These are the activations of a small neural network, seen along a few directions. Each row is one input.
In each table, some parts of the input vary, and every possible input appears once, in random order.
A made-up example of a description, with smaller parts first: one of 3 separate values, together with either a single point or one of 11 places along a line or (one of 4 places along a line, together with one of 8 places around a ring).
Shared parts are said once, and a part with two or three values counts as separate values.
(in the rows, 128 means zero)

Other details of the inputs vary at random and push rows far along two fixed directions, the same in every table; ignore that.

A family of inputs:
row 1: [155 130 137  62 187 205 132 122 168 164 163]
row 2: [107 141 138 126 131 191 142 116 166  85 115]
row 3: [113 139 139 123 146 139 138 104 148 115 108]
row 4: [ 35 140 142 221  51  60 151  81 106  50  93]
row 5: [199 112 155  41 196 182  79 166 137 174 152]
row 6: [ 92 119 125 157 111  73 124 129  99 143 104]
row 7: [101 139 150 122 149 172 155 104 159 108 139]
row 8: [138 112 103 112 131  89 111 133 102 158 108]
row 9: [169 114 153 143 125 150 142 122 149  98 129]
row 10: [ 95 143 148 124 126 183 152 102 173  61 118]
row 11: [169 103 128 143 138  75 133 159  95 147 157]
row 12: [172 109 103  48 181 190 114 161 148 173 156]
row 13: [ 60 157 149 189  78  95 148 100 109  80  94]
row 14: [ 93 172 162 140 121 190 156  82 163  79 144]
row 15: [ 97 145 176 207  71 102 172  97 152  35 125]
row 16: [ 43 178 159 208  72 117 163  79 130  45 115]
row 17: [171 132 119  60 184 219 122 137 179 140 121]
row 18: [138 116  69 157  90  36  77 168  58 205 126]
row 19: [140 103  70 138 101  17  79 168  60 193  95]
row 20: [174 121 109  54 174 196 113 145 157 169 164]
row 21: [129  93  76 140 102  20  91 165  44 205 125]
row 22: [100 148 150 133 129 180 156  77 168  77 150]
row 23: [169 101 126 140 124  72 128 166 103 157 146]
row 24: [103 148 131 139 124 183 144 113 161  86 131]
row 25: [187  85  93 158  93  10  92 184  56 199 125]
row 26: [181 130 120  41 193 185 115 148 140 183 124]
Each input here is: either a single point or one of 5 places along a line or (one of 4 places along a line, together with one of 5 places around a ring).
Start at row 11 and move only the place on the line of 5, one step at a time. The first step leads to row 23. Which rows follow, in order? -> row 15, row 25, row 9
Start at row 20 and move only the place on the line of 4, one step at a time. The first step leads to row 12. Which rows follow, in order? -> row 10, row 19
Which other rows does row 7 become when the place on the line of 4 takes its other values? List them by row number. -> row 1, row 3, row 6

A family of inputs:
row 27: [123 152 143  94 157 222 140 112 183 109 141]
row 28: [179  93  88  95 144  71  89 173  94 192 119]
row 29: [166 142 152  96 150 189 137 129 164 122 176]
row 30: [153 120 129 133 131 130 157 129 131 140 152]
row 31: [ 86 142 139 141 114 136 154 111 143 101 122]
row 32: [164  99 140  91 162 153 129 148 137 149 178]
row 33: [117 135 114 127 125  99 115 140  98 154 121]
row 34: [ 92 157 137 140 120 150 141 107 140  93 124]
row 35: [154 139 136 130 125 138 125 136 134 132 164]
row 36: [159 110 127  98 161 123 116 139 133 143 119]
row 37: [139 139 163 113 141 191 149 113 170  76 120]
row 38: [143 135 129  81 175 166 122 139 134 161 134]
row 39: [123 125 143 163 100 102 131 134 115 103 101]
row 40: [ 62 137 138 182  81  85 145  93 116  89 109]
row 41: [113 134 130 155 114 127 136 107 157  74 113]
row 42: [133 117 127 145 122  79 118 134 112 129 105]
row 43: [157 133 149 123 143 127 124 138 124 144 162]
row 44: [ 86 127 107 174  81  45 117 118  75 131 109]
row 45: [178  95  85  98 143  79  91 171 102 187 120]
row 46: [143 137 136  83 174 177 121 134 148 165 134]
row 47: [152 121 121 123 128 138 121 137 140 124 117]
row 48: [112 152 164  98 166 219 149  83 179  83 135]
row 49: [ 81 143 113 188  76  52 114 127  86 135 107]
row 50: [139 130 136  84 160 177 119 119 149 152 135]
row 51: [138 122 124 149 103  91 117 143 105 125 105]
row 52: [ 83 126 158 203  84  74 147 106 113  72 148]
row 53: [ 88 148 128 146 112 132 147 110 131  94 121]
row 54: [ 85 158 132 152 111 145 141 105 140  85 124]
row 55: [124 136 123 114 137 174 116 114 152 130 134]
row 56: [ 91 115  99 170  75  39 113 132  74 150 110]
row 57: [112 160 164  94 162 235 156  96 195  89 140]
row 58: [ 62 147 127 186  77  91 141  90 113  73 110]
row 59: [181 122 133  99 149 120 113 158 110 179 166]
row 60: [169 112 113 127 133 116 144 144 117 168 153]
row 61: [ 84 138 131 148 103 143 147  97 147  89 124]
row 62: [102 129 146 199  83  65 128 127  97  94  91]
row 63: [ 88 149 135 143 117 135 148 108 135  96 121]
row 64: [155 117 126 113 130 129 121 142 132 132 116]
row 65: [153 106  81  89 142 110  97 155  93 195 132]
row 66: [111 119 120 122 119 116 129 123 120 142 125]
row 67: [108 120 159 167 119 111 144 115 127  90 157]
row 68: [172 100 119 117 131  91 103 174  87 177 109]
row 69: [159 114 120 129 127 133 116 154 124 138 113]
row 70: [ 85 143 142 145 117 134 155 110 141 102 120]
row 71: [ 89 151 136 147 109 143 136  93 138  85 122]
row 72: [112 153 169 100 163 225 147  81 192  88 135]
row 73: [145 121 134 148 124 117 158 122 124 134 146]
row 74: [147 126 138 104 146 165 137 123 165 103 123]
row 75: [146 138 149 110 140 195 142 120 172  83 123]
row 76: [141 132 157 121 135 186 147 124 165  83 118]
row 77: [137 115 101 155 104  71 109 143 108 136 106]
row 78: [ 97 131 122 194  75  60 128 117 115  86  97]
row 79: [119 114 145 151 116 114 138 127 127 103 163]
row 80: [ 87 157 151 148 121 145 142 102 144 100 120]
row 81: [ 85 136 124 155 102 139 141 101 143  93 123]
row 82: [136 137 162 110 142 191 151 107 180  74 121]
row 83: [130 123 120 155  98  91 120 135 118 115 107]
row 84: [137 134 108 106 146 154 111 144 131 164 133]
row 85: [148 117 132 150 133 103 151 128 114 150 143]
row 86: [122 130 116 103 142 160 138 137 144 140 134]
row 87: [149 121  95  84 155 141 115 157 116 177 135]
row 88: [135 134 160 107 153 184 151 106 181  77 121]
row 89: [139 119 132 146 117  87 115 144  99 131 104]
row 90: [ 89 138 142 191  80  74 140 103 126  66  97]
row 91: [113 150 161  97 153 223 145  86 188  90 137]
row 92: [116 127 107 140 109 103 101 127 107 154 121]
row 93: [132 124 105 101 146 156 128 145 137 156 135]
row 94: [129 149 159 148 110 137 142 114 143  97 160]
row 95: [184  99  93 122 136  93 125 166  96 202 152]
row 96: [168 114 110 115 132 126 107 157 119 151 116]
row 97: [146 125 144 124 132 135 129 135 130 115 113]
row 98: [123 127  90 129 124  99 113 149  98 161 124]
row 99: [119 131 123 104 140 157 141 134 142 138 134]
row 100: [140 129 107  96 149 162 109 129 132 149 136]
row 101: [131 106 128 149 116  96 124 142 113 127 164]
row 102: [167 113 133  94 150 139 119 147 132 145 120]
row 103: [154 103  98  87 159  99 105 171  93 219 128]
row 104: [126 136 121 103 142 170 122 116 142 125 136]
row 105: [168 103  89  81 145 106  78 165  88 224 133]
row 106: [ 85 143 115 181  89  46 117 128  75 136 106]
row 107: [172 132 150  93 154 162 129 140 142 145 172]
row 108: [170  96  97 103 141  71  95 165  97 182 117]
row 109: [114 132 145 147 123 118 141 107 149  78 111]
row 110: [107 140 129 125 134 134 139 122 127 123 125]
row 111: [ 65 144 135 181  86  85 139  90 110  85 109]
row 112: [140 134 102 102 150 150 113 146 124 159 134]
row 113: [ 92 135 149 195  83  71 135 107 115  76  94]
row 114: [ 92 150 149 135 126 156 140  89 145  86 124]
row 115: [ 83 130  96 186  78  56 112 118  84 124 110]
row 116: [186  92  95 111 129  83  87 189  81 199 113]
row 117: [168 110 124 124 143 111 145 143 113 170 151]
row 118: [126 118 131  98 151 152 129 120 137 147 130]
row 119: [130 124 125  98 156 146 124 121 126 145 130]
row 120: [134 129 120  97 162 140 125 140 122 160 129]
row 121: [169  98 120  98 157 145 118 158 133 157 178]
row 122: [148 123 118  77 160 158 110 132 126 164 137]
The inputs of row 104 and row 71 match in every part but one. If row 83 is changed in the same way as row 104 into row 71, which row does it become? -> row 64
The inputs of row 120 and row 87 match in every part but one. If row 43 is changed in the same way as row 120 into row 87, which row does it become? -> row 29
The inputs of row 52 and row 101 match in every part but one. If row 40 is changed in the same way as row 52 into row 101, which row does it become? -> row 61
What do these inputs look like to the network? -> one of 6 places along a line, together with either one of 3 separate values or one of 5 places along a line or (one of 2 separate values, together with one of 4 places along a line)
Start at row 62 and move only the place on the line of 5, one step at a time. The first step leads to row 89. Which rows follow, in order? -> row 113, row 42, row 36
Which other rows does row 94 become when the choice among 3 separate values takes its other values? List them by row number. -> row 30, row 79
Which other rows does row 45 become when the place on the line of 6 takes its other values? List them by row number. -> row 28, row 36, row 41, row 108, row 109
Which other rows does row 87 become when the choice among 2 separate values takes its other values? List them by row number. -> row 65
Which other rows does row 32 become when the choice among 3 separate values takes its other values? List them by row number. -> row 73, row 107
Which other rows does row 108 become when the place on the line of 5 takes its other values? List them by row number. -> row 37, row 39, row 82, row 90

A family of inputs:
row 123: [151 101 103 118 120  85  99 150  98 150 107]
row 124: [164  97  96 103 143 110 135 163 119 181 149]
row 125: [131 141 111  70 169 209 115 115 169 141 110]
row 126: [ 60 146 176 201  84  91 158  71 135  46 117]
row 127: [146 129 103 168  90  66 115 153  83 164 139]
row 128: [180 125 126  84 150 168 115 158 142 153 116]
row 129: [ 89 142 141 193  73  80 118 116 122  64  95]
row 130: [121 135 107  79 158 116 104 143  92 196 131]
row 131: [164 137 164  88 169 193 139 130 153 142 144]
row 132: [136 104  97 155 100  59 111 141  85 154 145]
row 133: [130 113  78  96 134 132 101 156  98 204 149]
row 134: [123 120 137 158 115  65 104 140  84 146 127]
row 135: [120 140 161 106 162 235 182  89 211  40 110]
row 136: [149 141 150  98 161 221 145 118 190  89 173]
row 137: [ 55 146 170 204  90  92 179  76 138  49 106]
The inputs of row 126 and row 123 match in every part but one. If row 131 is changed in the same way as row 126 into row 123, which row does it become? -> row 128
What do these inputs look like to the network? -> one of 3 separate values, together with either a single point or one of 4 places along a line
Start at row 124 and move only the place on the line of 4, one step at a time. The first step leads to row 132. Which rows follow, in order? -> row 136, row 127
